Each row below holds a small network's activations on one input, seen along a few directions.
In each table, some parts of the input vary, and every possible input appears once, in random order.
A made-up example of a description, with smaller parts first: one of 5 places around a ring, together with either a single point or one of 11 places along a line or (one of 2 separate values, together with one of 6 places along a line).
Shared parts are said once, and a part with two or three values counts as separate values.

A family of inputs:
r1: [ 14 -24  13 -13 -28   5 -30   9 -29 -25   5  34]
r2: [ -7 -25 -36  39   8 -17   3  20 -12  18 -45  -7]
r3: [  7  25 -23 -41  11  18  42 -28  -1  -4  21   6]
r4: [-53  39 -14  10   9   1  -7   1   8   3 -12 -44]
r5: [ -2  56   7   8  -2   3  -1  -7 -20   4   6 -42]
r6: [  5 -10  17 -24 -20  -5  -5 -29 -15  -8 -18  55]
r7: [-27 -11  -7  36  22   2   0  30   9 -38   1  -5]
r8: [-42  20 -14   4  17  -7 -16  10  17 -36  20 -39]
r9: [  8 -10   3 -39  18   9   2  39 -21   3  26  18]
r10: [ 43 -39  58  18 -34  31 -44 -13  35  32  66   7]
r11: [ -1   5   8 -36   7  15  15  29 -33  41  -9   8]
r12: [  0  50  12  -9  16 -16  13 -37   2 -18  16 -19]
r13: [  5 -43 -36  33  17 -26  -7  29  -2 -23 -13  -3]
r14: [  9  36   7   1   7  -6 -11   1 -11 -35  38 -37]
r15: [ 35 -32 -15   6 -15 -28 -17  31   8 -26 -21   2]
r16: [  1  -6  13  -6 -42  11 -16  -1 -39  15 -26  28]
r17: [ 21 -15 -15  12 -30 -23  -3  20  -2  15 -51  -5]
r18: [ -3 -29 -33  21  31 -30  13 -11  11  -6 -39  16]
r19: [  1  27 -26 -23 -12  31  29   0 -24  20  15 -18]
r20: [-29   1   3  22  35  -7  26  -6  20 -26 -29   6]
r21: [  2  -1  15 -55  26  -6  30   0 -11  17   1  29]
r22: [ 31 -21  57  25 -49  38 -31 -25  25  73  36   2]
r23: [ 24 -18 -11  -5  -7 -38   8  -7  23  -8 -43  23]
r24: [-48  33  -9  -8  32 -11   3 -30  29 -21  -6 -24]
r25: [ 35 -26  61   7 -27  21 -20 -54  49  50  44  27]
r26: [-36   5  -2  39  12   8  12  20  -3   0 -34 -15]
r27: [  9  13 -33 -26  -1  28  15  10 -11 -17  50  -4]
The inputs of r14 and r5 match in every part but one. If r1 is changed in the same way as r14 into r5, which row does it become? -> r16
What is each input in this table made of? -> one of 3 separate values, together with either a single point or one of 8 places around a ring
Which other rows does r3 become when the choice among 3 separate values takes its other values? List them by row number. -> r19, r27
A walk changes only the place on the ring of 8. It starts at r18 and steps to r20. List the rest of the walk in order. -> r24, r12, r3, r21, r6, r23

A family of inputs:
r28: [ 10  34  31 -19 -14  44 -15 -14   0  17  82 -23]
r29: [  5 -24   0  31 -13   6 -28   9  11  -3  13  -3]
r30: [  8 -14  14  -2 -17   5  -1   1 -17  32 -24  22]
r31: [-15  -4  -7   6  24 -12  15  -9  18 -25  -4   2]
r32: [-24  18 -20 -19  36 -20  21  -1   4 -32 -10  -6]
r33: [  8 -22   7  13  -1  -7 -13 -21  27  -5   3  20]
r34: [-21  29 -32  -4  10  -9   8  25 -24 -37   0 -24]
r35: [-18  28 -24 -22  24 -17  21  -5  -8 -40 -12  -1]
r36: [ 14 -23  20  19 -25   3 -14  -5  12  34 -23  16]
r37: [-28  17 -27  -1  25  -8   6  29 -13 -30  -1 -29]
r38: [ 24 -34  12  19 -28   2 -27  20   6   9   6  13]
r39: [ -2  -1   5  29   2 -10  -4  -7  12  13 -23 -14]
r40: [ 13  -5 -10 -20 -12   5  18   8 -25  28 -26  14]
r41: [ 20 -23  13 -20  -5  -4  -1  -4  -7   4  -8  41]
r42: [  7 -14  -3  29   2  -6 -18  18   6 -12   4 -13]
r43: [-30  40 -25  -4  11  -8  22   1 -18 -14 -30 -25]
r44: [  8 -14   5   9  15 -19  -2 -12  21 -12  -4   8]
r45: [ 22 -16 -18 -20 -15   3   4  31 -31   4   3  14]
r46: [ 24 -18  -9 -39   1  -6  18   1 -17   4  -7  34]
r47: [-16  -2 -15  24   9  -3  -1  22   4 -21   6 -18]
r48: [ 25 -36  19   1 -13  -7 -11 -12  19   6  -4  32]
r49: [ 18 -24   6  -2 -20   4 -14  26 -21   7   5  19]
r50: [  1  45  40 -22 -13  42  -1 -39   4  40  52 -25]
r51: [ 12  34  40 -38  -2  33   0 -45  14  13  68  -1]
r52: [-25   9  -7  23  11  -3  11  -3  10   3 -23 -19]
r53: [-36  30 -20  -1  24 -10  22   5  -7  -6 -28 -30]
r54: [ -3 -11   8  30 -13   2 -14 -16  18  22 -14  -4]
The inputs of r43 and r35 match in every part but one. If r30 is changed in the same way as r43 into r35, which row does it become? -> r41
What is each input in this table made of? -> one of 3 separate values, together with either a single point or one of 8 places along a line
Which other rows does r32 become when the choice among 3 separate values takes its other values? List them by row number. -> r37, r53

A family of inputs:
r55: [-29   9 -15 -23  35 -10  36  26 -28 -34   9 -16]
r56: [-26  39  14 -27  -6  11   7   5 -13 -18   2 -17]
r57: [  4  21   0 -36  20  15  13  -4   2  29  16 -10]
r58: [ -8 -18 -54  38  -2 -25   9  43 -13 -15 -56 -12]
r59: [-23   3 -32   6  26 -34 -12  17  -8 -27 -38  -2]
r60: [  2  11   4 -38  21  20  28 -32  12  10  12   3]
r61: [ 66 -49  19   4 -44   7 -35  19   2  14  24  36]
r62: [ -6   9 -41 -22  19 -10  29  25 -30 -40  18 -27]
r63: [ 27 -33   3   2 -46  27 -22   4   4  36  28  20]
r64: [ -3  39 -12 -26 -22  11   0   4 -14 -24  11 -27]
r65: [ 46 -45  45   5 -27  11 -27  23   5  19  15  48]
r66: [-29  19  30  66   7  16 -28   0  44   1  39 -36]
r67: [-13  42   5 -33  -4  -8   5 -12  -4  -6 -10 -25]
r68: [ 14  11 -13 -33   1  33  10   7 -12   8  34 -21]
r69: [ 58 -45  36   0 -24  -3 -17 -18  28  16   2  61]
r70: [  4 -32  31   1 -29  28 -15   5   4  41  19  30]
r71: [-28 -21 -25  34  13 -21  20  42 -14 -13 -67  -8]
r72: [ 18  12  25 -19 -10  14  13 -51 -19  14   4  19]
r73: [-18 -19 -36  33  20 -37  30   4  11 -14 -79  12]
r74: [ 17 -29  20  -5 -27  10 -18 -12  13  54   6  23]
r75: [-16  20  21  62  12   1 -17 -42  68  -3  26 -23]
r76: [ -7  13   5  63 -11  15 -34  -6  40  -7  45 -53]
r77: [-14  39   5 -31  -2  -3  19 -35  10 -22 -11  -4]
r78: [-27  -4 -30   6  29 -31   1  -9   4 -44 -39  19]
r79: [-16   9 -24 -28  40 -24  48 -14  -5 -38  -4  -2]
r80: [ 17  19  23 -18 -11   7  -4 -26 -31  33   8   5]
r81: [-40  -4 -20  10  24 -17 -11  31 -19 -40 -25   5]
r82: [-16  12 -25 -29  37 -29  34  10 -19 -22  -3 -24]
r83: [ -9  18  10 -30  18  33  15  12  -7  17  28  -3]
r84: [  4  15  32 -13 -13  25  -1  -9 -39  21  20  12]
r85: [-19  19  21  58  10  -5 -33 -21  52  15  27 -45]
r86: [-16  -3 -47  11   8 -17 -18  30 -21 -46 -16  -6]
r87: [ 60 -41  34  -1 -26  -8 -31   5  14  32   2  40]
r88: [-18 -14 -38  31  17 -43  14  27  -2   3 -78  -9]
r89: [ 15 -39  25  -7 -26  15  -3 -40  23  34   2  35]
r90: [ 30  18   4 -10 -29  26  -6  -7 -39  15  29   3]
What is each input in this table made of? -> one of 4 places along a line, together with either a single point or one of 8 places along a line
The inputs of r75 and r76 match in every part but the place on the line of 4. If r77 is changed in the same way as r75 into r76, which row does it become? -> r64
Which other rows agree with r57 in the place on the line of 4? List them by row number. -> r59, r67, r74, r80, r82, r85, r87, r88
A walk changes only the place on the line of 4. It starts at r72 and steps to r80. List the rest of the walk in order. -> r84, r90
Which other rows agree with r84 in the place on the line of 4? List them by row number. -> r55, r56, r65, r66, r70, r71, r81, r83
